A small network was shown many inputs. Here are its activations along a few directions, one row for each input.
Each table varies a few parts of the input and shows all the possible inputs, shuffled.
A made-up example of a description, with smaller parts first: one of 6 places along a line, together with either a single point or one of 9 places around a ring or (one of 3 separate values, together with one of 5 places around a ring).
Shared parts are said once, and a part with two or three values counts as separate values.

Other details of the inputs shift rows strongly along two fixed directions, in all tables alike. That doesn't count.

Rows:
row 1: [-10,26,48,19,-30,-51,-6,-31,-13,-7,25]
row 2: [-11,-4,23,-41,7,-13,23,-6,4,-36,-43]
row 3: [-24,10,52,19,-31,-46,-15,-27,-20,-13,23]
row 4: [-12,-12,-17,49,-16,17,-23,11,-5,41,23]
row 5: [-3,-7,-28,-32,22,23,-4,29,-19,17,-10]
row 6: [9,-5,26,-41,0,7,19,2,-1,-51,-28]
row 7: [27,8,16,-32,13,-17,29,0,17,-44,-28]
row 8: [-2,-9,-17,38,-27,25,-21,2,-11,43,30]
row 9: [-13,-9,-41,-23,23,6,1,32,-12,18,-17]
row 10: [18,17,-38,-34,19,14,13,23,-7,27,-4]
row 11: [6,18,30,32,-38,-17,16,-37,20,-4,-4]
row 12: [16,6,24,-39,22,-9,25,-13,11,-40,-26]
row 13: [19,15,-43,-23,24,16,12,33,-3,12,0]
row 14: [9,4,-42,-28,35,5,-4,24,2,14,-3]
row 15: [7,-12,-30,-30,31,24,-11,24,-21,7,-2]
row 16: [1,-8,-41,-32,7,17,-2,28,-23,17,-13]
row 17: [-3,8,34,-55,-9,-44,3,8,-34,-45,-13]
row 18: [0,4,28,-39,19,-1,27,-7,9,-42,-26]
row 19: [9,32,-31,-45,14,-27,-6,28,-42,22,19]
row 20: [-5,-3,-31,-30,31,28,-1,24,-16,11,1]
row 21: [-8,-9,26,-34,12,-13,23,8,11,-39,-39]
row 22: [-3,-7,-34,-37,32,18,-14,17,-10,12,-1]
row 23: [4,-13,-36,-26,11,16,-1,41,-15,12,-10]
row 24: [-6,-11,44,32,-18,-3,-4,-38,13,-18,9]
row 25: [-14,-7,40,41,-21,-3,3,-23,19,-23,5]
row 26: [-8,6,-30,51,-13,2,-9,-1,4,50,20]
row 27: [5,-8,22,-32,24,-15,22,-2,13,-45,-30]
row 28: [1,-14,24,-32,21,-11,16,2,9,-49,-31]
row 29: [-8,-13,-29,48,-30,11,-20,9,-9,39,19]
row 30: [0,-5,-29,-29,26,32,-6,28,-20,7,-2]
row 31: [-12,-12,-24,45,-5,12,-33,-1,4,37,33]
row 32: [0,-10,38,40,-37,1,1,-16,13,-29,5]
row 33: [-9,-9,41,43,-26,0,-2,-18,15,-26,2]
row 34: [7,-14,-19,40,-18,27,-28,-4,-14,33,38]
row 35: [-21,16,-9,28,-13,-24,-32,-2,-36,48,53]
row 36: [9,-14,-41,-29,17,14,-15,34,-11,3,-4]
row 37: [21,20,22,-41,8,-3,34,-6,13,-42,-26]
row 38: [2,0,24,-45,20,-11,14,-14,14,-40,-27]
row 39: [23,15,-41,-37,25,12,-1,15,-2,17,2]
row 40: [5,6,-37,-24,28,7,11,31,-2,22,-10]
row 41: [7,8,-39,-21,33,16,9,30,-4,12,-2]
row 42: [-6,-13,38,37,-25,-10,-15,-25,20,-24,1]
row 43: [1,13,40,34,-20,-1,11,-37,21,-14,10]
row 44: [-7,-7,-36,-30,18,16,-4,26,-22,18,-16]
row 45: [5,-17,-35,-21,31,18,-11,34,-16,5,-4]
row 46: [2,11,18,-39,9,-18,32,-10,11,-30,-41]
row 47: [7,1,35,41,-16,-15,6,-31,25,-17,6]
row 48: [-16,1,-24,41,-12,11,-14,-11,-4,52,24]
row 49: [7,-3,27,-41,23,-8,21,-12,8,-42,-26]
row 50: [2,8,-24,38,-4,14,-25,-16,6,46,38]
row 51: [14,11,29,35,-28,-19,2,-31,32,-16,6]
row 52: [-11,9,38,-52,1,-44,0,7,-33,-43,-15]
row 53: [-15,-5,45,30,-27,-4,3,-32,15,-8,1]
row 54: [3,-10,38,26,-37,-3,-13,-34,14,-23,8]
row 55: [9,12,-26,47,-19,8,-6,4,8,49,28]
row 56: [-6,-10,-18,38,-11,22,-38,-7,-5,36,34]
row 57: [-7,-5,35,36,-17,-17,-5,-33,29,-17,5]
row 58: [-13,-4,-20,48,-7,11,-13,3,4,49,27]
row 59: [-11,1,44,31,-23,-8,9,-35,19,-4,2]
row 60: [27,12,-39,-31,27,15,5,17,-9,16,4]
row 61: [5,-19,-23,48,-17,19,-28,7,-8,29,34]
row 62: [-15,-11,35,42,-35,-15,0,-20,13,-15,-12]
row 63: [-16,-3,32,41,-27,-22,9,-28,21,-8,-9]
row 64: [-2,-1,-37,-22,35,18,5,31,-7,12,-1]
row 65: [13,14,10,-32,0,-26,36,3,16,-34,-43]
row 66: [-2,10,-19,40,-10,16,-10,-8,2,54,31]
Description of these inputs: one of 6 places along a line, together with either a single point or (one of 2 separate values, together with one of 5 places along a line).
Question: Changing only the place on the line of 6 turns row 2 into row 48. The same change can be made to row 3. Which row results?
Answer: row 35
Question: Changing only the place on the line of 6 turns row 43 into row 20. The same change can be made to row 14. Which row results?
Answer: row 31
Question: Change only the choice among 2 separate values in row 49. List by row number the other rows that result.
Answer: row 27
Question: Change only the choice among 2 separate values in row 39. List by row number the other rows that result.
Answer: row 51
Question: Change only the place on the line of 6 in row 41. List by row number the other rows that result.
Answer: row 13, row 25, row 32, row 33, row 64
Question: A walk changes only the place on the line of 6. It starts at row 7 and steps to row 47. List the rest of the walk in order.
Answer: row 27, row 28, row 45, row 61
Question: Change only the place on the line of 5 in row 34. List by row number the other rows that result.
Answer: row 6, row 8, row 16, row 54

Rows:
row 67: [21,3,18,-3,-5,1,7,-13,20,-26,-9]
row 68: [10,13,-45,2,6,5,-16,20,-14,42,20]
row 69: [-5,-7,22,34,-14,-15,0,-22,25,-8,2]
row 70: [-10,-9,5,60,-28,25,-19,-14,10,24,27]
row 71: [-14,-4,-1,42,-24,9,-6,-5,7,25,14]
row 72: [0,2,-26,-34,19,3,6,31,-23,8,-15]
row 73: [-8,-6,41,15,-30,-13,12,-24,23,-26,-19]
row 74: [-12,2,-40,-17,14,12,-8,33,-21,29,1]
row 75: [0,4,25,33,-35,-13,-11,-27,-2,-3,25]
row 76: [-1,-4,-13,-26,28,-6,13,19,7,-11,-19]
row 77: [8,1,-19,-39,35,21,8,5,3,-1,-13]
row 78: [-7,8,46,15,-11,-14,23,-35,25,-19,-11]
row 79: [-6,9,3,51,-32,-5,-9,-14,-2,21,26]
row 80: [7,8,-9,-39,9,-12,13,12,-8,-19,-23]
row 81: [-5,14,-25,-38,34,3,8,17,-14,15,-8]
row 82: [-6,-3,8,-30,-1,-6,-4,5,-12,-14,-7]
row 83: [3,6,33,-17,-11,-19,13,-10,-5,-38,-6]
row 84: [-1,3,3,18,6,20,0,-17,11,12,12]
row 85: [2,4,38,19,-27,-16,23,-23,21,-30,-12]
row 86: [-2,-2,-29,2,4,14,-19,22,-32,36,26]
row 87: [-2,12,-2,-43,24,-9,14,-1,-3,-8,-22]
row 88: [-1,-7,-4,-45,27,-4,24,22,2,-24,-38]
row 89: [8,-3,18,44,-30,8,-5,-29,17,-6,14]
row 90: [15,8,7,-1,-8,-10,11,-5,16,-8,-8]
row 91: [3,6,-5,-54,32,-3,26,4,7,-14,-33]
row 92: [-9,-10,8,56,-28,0,-11,-20,14,22,16]
row 93: [18,10,-9,-55,20,-11,4,19,-14,-17,-9]
row 94: [-14,-2,-30,17,-5,17,-28,18,-26,45,35]
row 95: [6,-8,41,2,-12,2,17,-16,15,-41,-22]
row 96: [-6,0,29,2,-4,-28,4,-16,14,-29,-15]
row 97: [1,-10,2,-19,4,15,3,3,8,-18,-19]
row 98: [-5,-7,37,-6,-11,-20,-2,-17,-1,-31,-8]
row 99: [-6,-13,8,57,-18,18,-16,-16,11,15,22]
row 100: [16,5,-37,21,6,28,-14,15,-1,34,27]
row 101: [-6,-5,-24,-21,20,5,-12,25,-26,14,9]
row 102: [-17,0,2,53,-36,0,-23,-16,0,32,24]
row 103: [-9,-1,40,-15,-3,-25,18,-9,7,-43,-31]
row 104: [8,-14,-5,-47,29,10,11,15,4,-32,-35]
row 105: [1,-6,42,17,-29,-15,16,-25,18,-25,-19]
row 106: [-1,-12,3,56,-12,11,-22,-21,19,13,26]
row 107: [5,-4,-23,-43,17,4,-6,25,-29,5,-4]
row 108: [-3,0,10,14,-19,-9,-3,-8,-5,3,-2]
row 109: [-3,10,1,-44,28,-3,8,5,-15,-6,-3]
row 110: [-5,2,-4,-32,27,-17,9,17,-2,-20,-20]
row 111: [8,2,22,-10,-13,-15,23,-12,16,-31,-23]
row 112: [-6,-2,18,-3,6,-17,-5,-3,-3,-18,7]
row 113: [7,-12,-31,20,-1,32,-17,9,-7,32,16]
row 114: [-10,7,19,39,-20,-4,-19,-36,-2,24,37]
row 115: [6,16,-39,9,5,5,-12,22,-14,40,22]
row 116: [5,-9,-31,-28,40,18,0,27,1,-4,-8]
row 117: [-3,-4,42,-8,-4,-30,0,-20,8,-41,-6]
row 118: [9,-2,-46,11,10,33,-10,20,-9,31,21]
row 119: [11,12,-36,-22,18,6,-12,29,-25,25,21]
row 120: [-1,-5,-42,11,6,21,-5,26,-15,44,11]
row 121: [-7,-3,21,-3,-7,-18,3,-9,4,-20,-18]
row 122: [10,9,-38,20,2,13,-6,18,-2,42,22]
Question: What is each input in this table made of?
Answer: one of 2 separate values, together with one of 4 places along a line, together with either a single point or one of 6 places along a line
Question: Changing only the place on the line of 4 turns row 81 into row 78. The same change can be made to row 68. Which row results?
Answer: row 90
Question: Changing only the place on the line of 4 turns row 82 into row 97. The same change can be made to row 112. Which row results?
Answer: row 116
Question: Which other rows agree with row 68 in the place on the line of 4 and the choice among 2 separate values? List them by row number.
Answer: row 80, row 87, row 96, row 102, row 108, row 121
Question: Change only the choice among 2 separate values in row 82. List by row number the other rows that result.
Answer: row 94
Question: A walk changes only the place on the line of 6. It starts at row 117 and steps to row 98. List the rest of the walk in order.
Answer: row 82, row 107, row 75, row 93

Rows:
row 123: [11,11,-34,-30,20,-3,4,31,-17,14,-3]
row 124: [9,6,-29,12,17,24,-4,-4,7,27,20]
row 125: [0,8,39,10,-33,-20,3,-23,8,-19,-2]
row 126: [0,-15,20,17,-12,9,0,-9,3,-13,2]
row 127: [-9,-18,39,19,-15,-3,-5,-23,13,-36,-3]
row 128: [-17,4,33,-28,3,-29,23,-8,5,-32,-28]
row 129: [2,-1,0,-35,13,-3,2,15,-22,-12,-8]
row 130: [3,-3,-8,32,-21,18,-11,-3,5,18,13]
row 131: [-3,9,-34,8,0,-1,-7,10,-16,31,14]
row 132: [9,-7,-32,-31,23,9,8,23,1,8,-21]
row 133: [-15,-6,16,22,-4,-1,4,-9,17,0,-10]
row 134: [6,18,-2,23,-2,1,-10,-19,2,26,31]
row 135: [8,-1,-16,36,-12,11,-6,4,9,22,16]
row 136: [-2,-6,8,-55,23,-13,-1,16,-15,-34,-19]
Question: What is each input in this table made of?
Answer: one of 2 separate values, together with either a single point or one of 6 places along a line
Question: Changing only the choice among 2 separate values turns row 132 into row 131. The same change can be made to row 133. Which row results?
Answer: row 128
Question: Change only the choice among 2 separate values in row 126. List by row number the other rows that result.
Answer: row 129
